These are the activations of a small network on made-up records, seen along a few directions, one row for each record.
Each row is followed by the record's values for the fields TIRO, DOS, ZOF, RUP, VEPE.
A field that a record lacks is left out.
Other fields move the rows too, some of them a lot.
In the rows, zero is written as 500.
Random noise pushes rows far along 4 fixed directions. That doesn't count. These rows show it; they differ only by the noise:
[361 514 332 487 444 613 503 536 530 390 441 520 561 509 516 439 443 602
 556]
[461 484 423 549 359 444 467 516 503 567 382 459 572 474 393 431 492 559
 581]
[479 551 293 513 451 841 629 656 536 397 644 462 512 617 481 657 449 449
 686]
[511 526 420 543 402 574 511 530 529 517 475 468 544 570 410 539 474 468
 637]
[622 585 595 544 474 467 426 342 573 505 419 555 534 713 414 571 455 320
 655]
[489 639 475 495 513 681 436 372 665 349 439 562 521 760 476 557 386 412
 617]

[622 570 578 553 502 317 572 422 624 607 478 403 410 501 422 605 567 387
 618] -> TIRO=lak ZOF=tos RUP=zisiz VEPE=nule
[391 340 394 434 472 648 422 512 533 445 400 618 571 510 531 395 379 638
 441] -> TIRO=gusa ZOF=debe RUP=sesor VEPE=pamo
[444 581 527 424 646 497 543 387 532 296 551 648 456 485 732 479 526 535
 426] -> TIRO=dega ZOF=tos RUP=sesor VEPE=pil
[551 495 384 521 512 455 781 750 393 510 759 350 421 294 472 657 663 479
 595] -> TIRO=lak RUP=zisiz VEPE=nule
[762 567 875 459 713 204 403 177 374 417 528 713 491 592 566 556 558 187
 493] -> TIRO=mita RUP=sesor VEPE=pil
[614 607 466 494 501 873 580 508 692 426 642 442 430 763 454 738 391 292
 645] -> TIRO=dega ZOF=tos RUP=zisiz VEPE=nule
[517 528 426 613 314 612 411 569 699 683 389 302 426 591 228 535 431 597
 554] -> TIRO=mita ZOF=debe RUP=zisiz VEPE=nule
[457 607 513 466 527 568 454 413 616 376 453 532 474 572 581 462 432 546
 410] -> TIRO=dega ZOF=tos RUP=zisiz VEPE=nule
[625 480 540 522 374 644 486 574 452 637 543 383 554 580 380 615 479 348
 578] -> TIRO=kefo DOS=tado ZOF=tos RUP=zisiz VEPE=nule
[769 555 630 515 578 555 571 561 471 457 706 491 477 667 544 761 538 233
 599] -> TIRO=dega ZOF=debe RUP=datol
[481 474 539 438 587 306 554 476 386 371 545 579 513 374 606 431 559 499
 420] -> TIRO=dega RUP=zisiz VEPE=nule
[681 391 643 572 367 417 296 444 439 723 392 487 592 621 331 491 457 343
 536] -> TIRO=kefo DOS=pugo ZOF=debe RUP=zisiz VEPE=nule
[452 457 544 443 552 380 452 361 446 449 398 622 532 547 623 436 486 451
 497] -> TIRO=kefo DOS=tado ZOF=tos RUP=zisiz VEPE=nule
[360 383 434 450 436 545 453 387 569 455 372 631 501 497 555 384 367 593
 490] -> TIRO=gusa ZOF=tos RUP=sesor VEPE=nule
[490 511 589 549 436 325 400 322 557 633 326 541 436 537 437 457 478 541
 524] -> TIRO=mita ZOF=tos RUP=sesor VEPE=nule
[342 649 545 410 534 668 258 296 643 299 350 534 569 646 457 321 390 603
 309] -> TIRO=kefo DOS=tado RUP=sesor VEPE=pil
[570 557 480 454 656 713 621 602 483 332 735 574 496 555 647 666 539 432
 507] -> TIRO=dega ZOF=debe RUP=sesor VEPE=pamo
[603 509 478 453 561 692 532 603 416 463 686 524 464 647 523 660 451 349
 623] -> TIRO=mita ZOF=debe RUP=zisiz VEPE=nule
[459 471 449 514 419 654 539 541 454 558 552 461 513 537 470 550 492 486
 549] -> TIRO=kefo DOS=tado ZOF=tos RUP=sesor VEPE=nule
[392 462 472 410 613 663 352 421 475 288 459 669 586 666 679 428 387 485
 425] -> TIRO=kefo DOS=tado ZOF=debe RUP=zisiz VEPE=nule
[519 503 473 588 366 568 464 470 671 573 385 386 436 576 282 549 426 512
 540] -> TIRO=mita RUP=zisiz VEPE=nule
[532 386 524 522 465 327 526 418 450 677 384 566 484 485 442 529 480 458
 601] -> TIRO=mita ZOF=tos RUP=sesor VEPE=nago
[239 487 181 476 553 804 756 759 526 265 690 478 485 343 626 547 481 690
 451] -> TIRO=dega RUP=sesor VEPE=nat
[586 660 676 515 569 505 300 340 608 433 436 512 530 708 488 496 466 404
 415] -> TIRO=kefo DOS=pugo ZOF=debe RUP=zisiz VEPE=nule
[608 487 509 526 392 407 585 633 467 593 555 324 497 430 337 564 568 461
 528] -> TIRO=dega RUP=datol
[546 369 415 638 273 485 531 721 409 825 541 322 480 368 279 568 576 583
 611] -> TIRO=mita ZOF=debe RUP=sesor VEPE=nule
[516 488 471 436 591 492 524 611 339 452 626 514 497 443 588 518 527 488
 520] -> TIRO=mita ZOF=debe RUP=zisiz VEPE=nule
[643 465 500 624 391 452 594 558 547 657 519 357 413 476 295 651 538 414
 615] -> TIRO=mita RUP=zisiz VEPE=nule
[474 488 509 484 420 604 474 296 779 464 318 607 404 800 436 547 316 461
 616] -> TIRO=gusa ZOF=tos RUP=zisiz VEPE=nule
[483 561 477 522 446 684 327 519 651 492 422 361 541 563 373 450 402 565
 434] -> TIRO=mita ZOF=debe RUP=zisiz VEPE=nule
[491 589 474 559 486 431 505 568 618 526 498 357 455 431 443 506 570 603
 476] -> TIRO=lak ZOF=debe RUP=zisiz VEPE=nule
[612 728 610 561 497 585 368 354 673 542 427 394 444 724 377 553 451 411
 484] -> TIRO=kefo DOS=pugo ZOF=tos RUP=zisiz VEPE=nule
[540 433 478 526 488 457 574 650 379 537 646 475 522 321 555 509 628 555
 477] -> TIRO=dega ZOF=debe RUP=sesor VEPE=pil
[443 475 452 540 452 329 481 564 590 635 391 360 528 299 382 402 600 696
 455] -> TIRO=lak ZOF=debe RUP=sesor VEPE=pamo
[540 550 498 476 586 566 494 422 493 424 522 539 485 585 574 542 462 385
 532] -> TIRO=kefo DOS=pugo ZOF=tos RUP=zisiz VEPE=nule
[386 434 338 458 558 428 686 755 175 430 685 479 546 155 760 432 668 651
 396] -> TIRO=kefo DOS=tado ZOF=tos RUP=zisiz VEPE=nule
[440 687 429 374 660 872 436 557 550 204 678 512 533 663 640 515 412 477
 413] -> TIRO=kefo DOS=pugo ZOF=debe RUP=zisiz VEPE=nule
[391 560 350 480 506 633 553 567 592 432 497 380 451 422 507 499 471 610
 499] -> TIRO=mita ZOF=tos RUP=zisiz VEPE=nule
[543 596 599 562 389 546 438 481 655 563 441 366 457 569 256 471 497 446
 511] -> TIRO=dega RUP=sesor VEPE=gazom
[300 479 402 475 415 413 412 408 676 548 198 451 505 340 406 268 438 803
 385] -> TIRO=mita ZOF=tos RUP=sesor VEPE=pamo
[469 606 636 515 577 379 367 378 635 440 337 548 517 542 511 344 518 560
 364] -> TIRO=dega ZOF=debe RUP=sesor VEPE=livok
[399 424 370 436 392 719 428 766 295 566 578 429 674 384 451 391 452 653
 386] -> TIRO=kefo DOS=tado ZOF=debe RUP=sesor VEPE=nago
[637 435 707 542 389 307 356 280 515 674 297 594 481 671 413 475 411 387
 523] -> TIRO=gusa ZOF=tos RUP=zisiz VEPE=nule
[541 515 502 510 528 566 465 602 422 450 579 460 526 437 544 506 508 525
 429] -> TIRO=mita ZOF=debe RUP=zisiz VEPE=nule
[338 351 388 434 586 441 608 509 361 300 543 673 517 289 726 403 553 632
 407] -> TIRO=dega RUP=sesor VEPE=pil

Here are new rows. What are their fields?
[403 593 505 557 398 248 478 407 726 606 269 314 434 378 351 383 545 689
 461] -> TIRO=lak ZOF=tos RUP=zisiz VEPE=nule
[669 354 645 555 417 309 424 424 447 658 401 601 478 585 441 553 475 388
 593] -> TIRO=gusa ZOF=debe RUP=zisiz VEPE=nule
[647 373 568 542 449 294 564 508 327 710 521 479 486 323 455 548 605 415
 605] -> TIRO=mita ZOF=tos RUP=sesor VEPE=pil
[537 495 489 506 421 522 419 526 538 633 481 432 466 502 346 472 481 549
 542] -> TIRO=mita ZOF=debe RUP=sesor VEPE=pil
[246 403 278 474 460 599 570 595 452 398 484 526 522 365 569 420 539 712
 448] -> TIRO=kefo DOS=tado RUP=sesor VEPE=pil
[533 656 639 476 639 313 491 293 610 403 492 539 433 544 490 517 592 432
 493] -> TIRO=lak RUP=sesor VEPE=pil
[515 470 412 562 417 546 526 684 490 572 550 360 477 377 427 515 524 606
 489] -> TIRO=mita ZOF=debe RUP=zisiz VEPE=nule
[393 667 507 413 696 447 532 376 614 215 520 559 438 542 619 488 520 517
 437] -> TIRO=lak RUP=zisiz VEPE=nule
[559 681 535 440 768 585 682 406 576 246 727 635 350 593 760 717 569 367
 575] -> TIRO=lak ZOF=tos RUP=sesor VEPE=pil
[500 361 495 490 542 220 648 514 284 549 497 563 449 311 623 519 594 503
 567] -> TIRO=mita ZOF=tos RUP=zisiz VEPE=nule
[303 454 241 515 494 525 712 661 542 401 553 429 420 334 548 524 575 682
 520] -> TIRO=lak RUP=zisiz VEPE=nule
[488 428 374 515 448 626 555 706 489 509 613 391 536 410 493 523 521 548
 510] -> TIRO=dega ZOF=debe RUP=zisiz VEPE=nule
[584 412 595 559 546 189 495 548 206 621 588 533 557 276 588 446 685 489
 456] -> TIRO=kefo DOS=pugo ZOF=debe RUP=sesor VEPE=nule
[337 669 399 401 641 777 566 404 741 157 533 556 430 670 673 539 392 542
 466] -> TIRO=dega ZOF=tos RUP=zisiz VEPE=nule
[414 465 538 508 476 330 461 298 594 534 313 575 419 488 485 433 446 578
 531] -> TIRO=mita ZOF=tos RUP=sesor VEPE=nule
[503 701 611 411 669 523 323 379 580 312 485 512 510 595 561 433 439 491
 394] -> TIRO=mita ZOF=debe RUP=zisiz VEPE=nule
[640 451 588 528 430 636 348 397 646 551 426 538 505 775 376 572 344 337
 580] -> TIRO=gusa ZOF=debe RUP=zisiz VEPE=nule
[479 503 487 545 445 268 605 469 597 594 413 406 411 389 444 496 573 569
 555] -> TIRO=lak ZOF=tos RUP=zisiz VEPE=nule
[430 499 253 524 325 842 652 796 548 544 687 260 473 388 301 565 531 631
 528] -> TIRO=dega RUP=sesor VEPE=pil
[540 544 515 499 516 492 523 539 433 478 543 468 479 412 566 507 516 520
 446] -> TIRO=mita ZOF=tos RUP=zisiz VEPE=nule
[361 474 343 479 496 580 545 690 469 387 574 452 531 333 611 417 529 704
 382] -> TIRO=dega ZOF=debe RUP=zisiz VEPE=nule
[664 578 587 523 585 606 447 504 549 458 604 438 499 598 477 625 484 336
 538] -> TIRO=mita ZOF=debe RUP=zisiz VEPE=nule
